These are the activations of a small neural network, seen along a few directions. Each row is one input.
In each table, some parts of the input vary, and every possible input appears once, in random order.
A made-up example of a description, with smaller parts first: one of 4 places along a line, together with either a single point or one of 11 places along a line or (one of 2 separate values, together with one of 8 places around a ring).
Shared parts are said once, and a part with two or three values counts as separate values.

Table:
R1: [ -1  16 103  -1  13  25 -39 -10  19  -2  10   6  31  -8 -25  23 -40]
R2: [-28  -9  72 -20   7  12 -21  -8  47  -4  21 -19  29  -7  -8  13 -30]
R3: [  -7   -9 -102   15   25   51   49   12  -95   54  -20   35  -22   38
   14  -66    8]
R4: [ 24   7  10 -13 -18 -38  -7  -7  48  -9  43 -59 -15 -15 -11  20  33]
R5: [  -8   -8 -112   -2   -8   42   23   56  -87   24  -47  -24  -34   22
   98  -52    3]
R6: [ 13 -24 -30 -56   1 -76 -47  15 -44 -15 -51  71  -3  35 -30  85 -28]
R7: [-43  -6  43  -7 -41  -8  -6 -26  26  -5  13 -64  47 -22  28 -31  -3]
R8: [ 16  17  15   2  12 -23 -34  -3  60 -27  39 -25  -9  -8 -28  16  12]
R9: [ 46  34  50  18  12  -6 -46 -13  44 -34  27   8 -16   6 -35  28   5]
R10: [-34  -9 104  -1  -1  10 -32  -8  30   4   3  -2  13  -5 -28  26 -25]
R11: [ 15  11  48  14  18 -21 -36 -19  48 -27  17 -10 -22  -2 -38  42  17]
R12: [  -9    2 -113   17    3   29   85   36  -99    9  -50    0  -36   20
   47  -62  -31]
R13: [ 26 -10  -1  13 -30 -43  -9  -9  49 -38  31 -63   8 -11  12 -26  36]
R14: [ 22  15 -85 -30  15   2  42  31 -60 -52 -57  98 -11  -3 -29  39  29]
R15: [-24  -6  64 -38 -32   2   1 -16  39  21  17 -53  23 -14   4  10  -9]
R16: [-15 -31 -71  28  14  78  40 -24 -79  86  11  48 -23 -19   6 -58 -21]
R17: [  9 -29 -75  41  26  16  16  18 -38  37 -44 106   3  33 -57  65   0]
R18: [ 23  24  16  21  -5 -46   9  -7  52 -29  36 -25   0 -10  35 -31  43]
R19: [-26  15  62  -1 -12  -7  12 -19  40   5  -1 -30  37 -30  45 -41   0]
What is each input in this table made of?
Answer: either one of 3 separate values or one of 4 places along a line or (one of 2 separate values, together with one of 6 places along a line)
Start at R16 and move only the place on the line of 4, one step at a time. The first step leads to R3. Which rows follow, in order?
Answer: R12, R5

Table:
R20: [ -2 -27 -85  13   9  20  19  12 -57  43 -11  20 -26  18   6 -15   2]
R21: [  8   5  27 -22  -4 -26 -19   0  26 -20   8  -5   0   0 -22  38   5]
R22: [  5 -10 -82  22  19  40  31   5 -52  41  -1  33 -26  13  -6 -28   3]
R23: [-10  -1  21 -16 -15  -7   0  -6  17  -7  11 -44   7 -10   9 -11  -4]
R24: [  1  11  22   3 -10  -3   2   2  29 -15  13 -34   7 -12  26 -25  14]
R25: [-14 -16 -72  -5  12  30  31  27 -83  23 -54  51 -10  24  17  -8 -19]
R26: [ -6   1 -69   4  23  49  44  23 -81  19 -44  65  -9  17   5 -19 -17]
R27: [   9  -19 -101    4   -2    6   28   10  -54   29  -13   12  -31   10
   14  -15    7]
R28: [  0  14  23   6  -9  -4   5   0  28 -23  15 -44   2  -9  18 -24   5]
R29: [ -5   4  37  13   4   5   1 -18  19   9  15   3  11 -10  -7 -10  -4]
R30: [-12   7  39   7  -1  26   1 -13  18  12  17 -15  12 -19   7 -16  -1]
R31: [  2  -3  38  -7   0 -15 -28  -1  26  -2   3  -2   5   5 -24  41  -9]
R32: [  1   9 -86   7  11  22  44  31 -80  -6 -55  47 -16  14  26 -25   0]
R33: [  6  -4  15 -15  -6 -28 -18  -6  24 -19   7   5  11  -3 -28  34  11]
R34: [  5   6  40   3   7   4 -23 -14  15  -2  16   6   3  -6 -12   3  -9]
R35: [ 22  -7 -96  26   3  11  34  15 -51  17  -9  13 -30  17  16 -30  23]
R36: [-10  -1  20 -19 -18  -6  -3  -7  18   1   9 -34  11 -12  19 -10   6]
R37: [ 18  13  15   7   3 -21 -14  -3  39 -35   9   3   4  -3 -18  24  22]
R38: [ -5  -3  17 -12 -11 -24  -2 -11  17  -2   7 -17  11  -5   5  -2   3]
R39: [  7   1  34   9   8   1 -16 -15  27  -8  11  24   6  -8 -38  26   2]
R40: [  6  13  19  10  -2 -20   3  -5  29 -18  12 -16   6  -7  13 -15  14]
R41: [-19  -6  34  -2 -13   3  -8  -7  17   7   9 -36  10  -2   8  -7 -14]
R42: [ 16  17  23  -1   3 -19 -20   0  26 -27  12 -16  -1  -2   7   0   7]
R43: [ -8  -9 -88 -15   2  16  42  32 -86   7 -55  49 -13  13  25  -7 -15]
R44: [ -3  -7  31  -7  -5 -13 -33  -6  14   4   5  -8   9   6  -5  18 -14]
R45: [-19  -7  31  -5 -13   6 -13  -5  17  15   8 -27  16  -5  16  -5  -5]
R46: [-12   7  42  10   0  24   5 -15  18   3  19 -25   8 -16  -1 -18 -10]
R47: [  3   1  20 -21  -8 -25 -23  -7  13 -13   9 -14   3  -2  -3   9  -1]
R48: [-14 -10  27   1  -7 -13 -12  -9  18  13   4 -11  15   3   1   5  -9]
R49: [ 19  21  28  -1   8 -21 -15   4  39 -35   9  -7  -6  -2 -14  25  15]
R50: [  1 -12  26  -1  -1 -18 -25  -5  25  -1   2   8  15   1 -29  39  -6]
R51: [  9  11  47   2  11   2 -18 -10  27 -10  12  13  -4  -6 -33  27  -3]
What is each input in this table made of?
Answer: one of 4 places along a line, together with either one of 2 separate values or one of 6 places along a line
Changing only the place on the line of 4 turns R30 into R45. The same change can be made to R34. Which row results?
Answer: R44
Start at R37 and move only the place on the line of 6, one step at a time. The first step leads to R49. Which rows follow, in order?
Answer: R42, R40, R24, R28
Start at R35 and move only the place on the line of 4, one step at a time. The first step leads to R27. Which rows follow, in order?
Answer: R20, R22
Which other rows agree with R27 in the place on the line of 4? List them by row number.
Answer: R21, R23, R33, R36, R38, R43, R47

Table:
R52: [-13  -8  55 -17 -11 -11 -32  -7  27  -3   3 -12  20  -3  -9  26 -16]
R53: [ -6   5  58   4   4   4 -16 -14  25  -2  11  -2  14  -4 -16   9 -16]
R54: [ -1  -1  46   8   7   8 -15 -16  34  10  23  -3   6  -6 -30  16  -1]
R55: [  9   9 -34   4  -7  -1  19  14 -12 -13  -2 -23 -14   1  25 -25  15]
R56: [ 11   1 -40  18  -3   3  18   1 -10  13   9 -19 -18   2  23 -33  15]
R57: [   6  -16 -100    6   23   19   26   30  -85   16  -56   87  -19   32
  -17   23   -9]
R58: [ 23  -7 -38 -15  29  -9 -15  14 -44  -6 -39 106 -16  24 -66  80 -11]
R59: [  3   2 -26  23   2  26  24  -5 -11  12  12  -7  -8 -10  20 -43  14]
R60: [-19   1 -11 -18 -14   4  20  11 -21   3 -19 -22   5   0  44 -29  -3]
R61: [  5   0  29 -14 -12 -39 -22  -7  32 -25   5 -12  11  -3 -18  32   6]
R62: [ 19   5  18   8   7 -24 -24  -8  36 -14  23  -2  -8   1 -21  20  16]
R63: [ -3  -5 -32 -10 -13 -12  18   8 -12  -1  -2 -24  -1   0  29 -26   6]
R64: [ 18  13  19  -5   2 -25 -18   0  35 -36   8  -6  -3  -3 -17  26  12]
R65: [-15  -6 -14  17   0  35  24  -7 -12  34  12 -15  -5  -8  16 -37  -5]
R66: [ 13  13  31  14   9   0 -16 -14  35  -9  24   6   5  -8 -25  10  13]
R67: [ -7   6  48 -19  -9 -26 -19   2  28 -22  -7  -8  19  -6   1  28  -7]
R68: [-23 -11  -7 -12 -14  17   7   2 -23  22  -6 -28   8  -3  35 -30 -15]
R69: [-21  -1  -1   9  -1  31  22  -5 -23  23   0 -15   2  -7  25 -47 -16]
What is each input in this table made of?
Answer: one of 2 separate values, together with either a single point or one of 8 places around a ring
Which other rows agree with R67 in the choice among 2 separate values? List them by row number.
Answer: R52, R53, R54, R58, R61, R62, R64, R66

Table:
R70: [ 19   2 -14  30  16  15  -1   3  -4  -6  -7  34 -11   5 -23  18   2]
R71: [ -5 -16 -46 -26  -4  -1   4  20 -31  10 -29  21   1  11   8  21  -1]
R72: [ 11   1 -30  -5  -3 -28  12  10 -22 -16 -23  24  -2   2  11   8   4]
R73: [ 18  -4 -51   3  18  -8   4   1 -12  -1   5  33 -14   5 -25  14  20]
R74: [ 18   6 -27  23  19 -11   3   3  -1 -12  -4  40  -5   6  -7  -2  16]
R75: [-19   6   3  -8   8  32  19  12 -27  11 -17  -4 -10   2  14 -15 -24]
R76: [ -4 -11 -26 -10  12  16   2  16 -37  19 -21  27 -20  19 -16  26 -22]
R77: [ -3   7 -24 -19 -14  -8  29   5 -19 -15 -12 -12  -5 -16  26 -21   7]
R78: [ -8  -6  -8  -1   3  -3  -7  11 -32  -3 -29  28  10  17   3   6 -24]
R79: [-22  -7 104  -1 -13  -2 -26 -32  71  16  47 -39  40 -24 -17   8 -15]
R80: [ 11   7  -1  15  21  15 -10   2 -24  11 -12  52  -5  12 -15   5  -7]
R81: [ 17  -5 -38  12  13  15   0   3 -14   9   2  31 -22   2 -41  31   2]
R82: [-23 -14 -18  -2 -19  13   8   7 -15  25 -11 -30  11  -3  43 -30   2]
R83: [-22  -8  -1  11   4  28   9   1 -18  38   1 -24  -7   7  24 -26 -19]
R84: [  5  11  -6  16   7  35  19   1  -3  -8   8  -3  -8 -12  -8 -12   4]
R85: [ 26  24  63  -6  -4 -54 -52  -5  70 -51  17 -37   2   1  -8  36  15]
R86: [-15   3 103  -2  -2 -22 -36 -28  64  -7  10  10  38 -15 -42  47 -10]
R87: [  4  10 -26   3  -7   1  35   6  -2 -17  -2 -15  -2   0  13 -23  21]
R88: [  6  14 -18   8   6  11  23  -2   0 -13   7   2  -5 -14   9 -30  18]
R89: [ 16  29  67 -17 -11 -35 -32  -8  74 -50  35 -62   5 -12   9   5  10]
R90: [ 12  -8 -53 -25  -7 -26  11   6 -29  -4 -17  19 -12   3  -2  19   4]
R91: [  1  -2 -22  26   0   7  12 -11  10  15  25 -16  -9  -6  19 -43  19]
R92: [-23 -17  -4   4  -8  11   3  -7 -22  25  -1 -27  11   4  25 -37 -20]
R93: [ 14  -6 -22  -3  18  20  -8   0 -32  21  -5  50 -18  10 -32  20  -6]
R94: [ -5  -1   4  18   8  35   2 -15 -13  40  22  -3  -5   0  14 -35  -5]
R95: [-23   7 107 -17  -9  -5 -19 -30  67  -9  27 -20  40 -29 -24  18 -14]
R96: [ 16   6 -33  16   3 -20  17  12  -4 -15 -15  20  -1  14  -3   5  19]
R97: [-22   1 -16 -19 -16  16  18  18 -24  -2 -25 -12  11  -5  36 -18   0]
R98: [ -1  13  10  -1  12  37  11  -5 -22  12   3  14  -4  -7   1 -20  -5]
R99: [ -6  -8 -27  -1 -20 -12  20  -5 -11  13   4 -28  -7  -8  38 -35   7]
R100: [ -7  -8 -23  -7  -2  -3   3  21 -22  -3 -35  23  14  12  24  10  -2]
R101: [ 23  15  47 -18 -10 -52 -52   1  57 -51  28 -37  -9   0 -22  48  22]
R102: [-11 -15  88 -17  -5 -18 -39 -30  53  -7  15  11  27 -12 -52  58  -6]
R103: [  3  -4 -10  32   1  32   9 -12   4  25  24 -20 -10  -8   3 -30   3]
R104: [ 17   9  68  -2 -17 -37 -40 -10  76 -26  46 -80   1 -14  13  -7  15]
R105: [ -6 -18 -31 -19  -3   0  -7   8 -39   8 -22  24  -2  18 -14  17 -25]
R106: [ 16  -5 -55  -1   3 -20  20  11 -13  -4  -8  16 -12  13 -21  16  22]
R107: [  0  -4 -29  19 -12  -5  25  -5   5  13  12 -32  -4   1  22 -39  22]
R108: [-21  -2  -1 -16  -5  16  11   6 -31  -3 -17 -10   9  -1  16 -23 -23]
R109: [ -6  -2  -5   6  18  13   2  18 -27   9 -26  33  -9  19   0  11 -25]
What is each input in this table made of?
Answer: one of 4 places along a line, together with either one of 2 separate values or one of 8 places around a ring
Changing only the place on the line of 4 turns R86 into R95. The same change can be made to R78. Which row results?
Answer: R108
Changing only the place on the line of 4 turns R106 into R96. The same change can be made to R73. Which row results?
Answer: R74
Change only the choice among 2 separate values in R95. List by row number the other rows that result.
Answer: R89
Change only the choice among 2 separate values in R85. List by row number the other rows that result.
Answer: R86
Which other rows agree with R91 in the place on the line of 4? List them by row number.
Answer: R79, R82, R83, R92, R94, R99, R103, R104, R107

Table:
R110: [ 10  11  33   7  -7 -12 -10 -17  49 -14  37 -38   4 -17   0 -14  21]
R111: [-13   5  66   0  -3   0 -21 -11  36  -4  12 -21  20  -6  -1   3 -11]
R112: [ -6   6  69  10   1  10 -16 -23  47   5  33 -23  12 -16 -18   1  -5]
R113: [-12 -11  12  -9  -2   0  -3  -5  -1  11  -8  18  14  -1 -13  19  -7]
R114: [-23 -13 -93  17   0  59  64  16 -87  51 -25  -1 -16   6  59 -82 -10]
R115: [  3 -13 -12   5  10   6 -12  -2 -18  20  -5  30  -6  11 -22  19 -11]
R116: [ 21   7 -56   5  13  -1  15  20 -32 -18 -25  41 -19  13 -11  15  12]
R117: [  5  -2 -23  -5  -8 -22   8   4   0 -12  -6  -3   0   2   4   2  11]
R118: [-15  -4  38 -17  -6   3 -16  -3   9   1  -1 -11  12  -4  -3  14 -19]
R119: [ 18  -3 -47   4   5 -11   2  11 -12  -1  -3   9 -20  13  -4  10  14]
R120: [  5  -1 -23   0  22  14   5   9 -37   4 -27  65  -6  12 -26  24 -13]
R121: [  3   6   5 -17 -12 -22  -4   5  10 -20   1 -29  -2  -2  16  -2   7]
R122: [  6  12  31   1 -11 -24 -12  -5  38 -22  16 -37   6  -9  18  -9  12]
What is each input in this table made of?
Answer: either a single point or (one of 2 separate values, together with one of 6 places along a line)
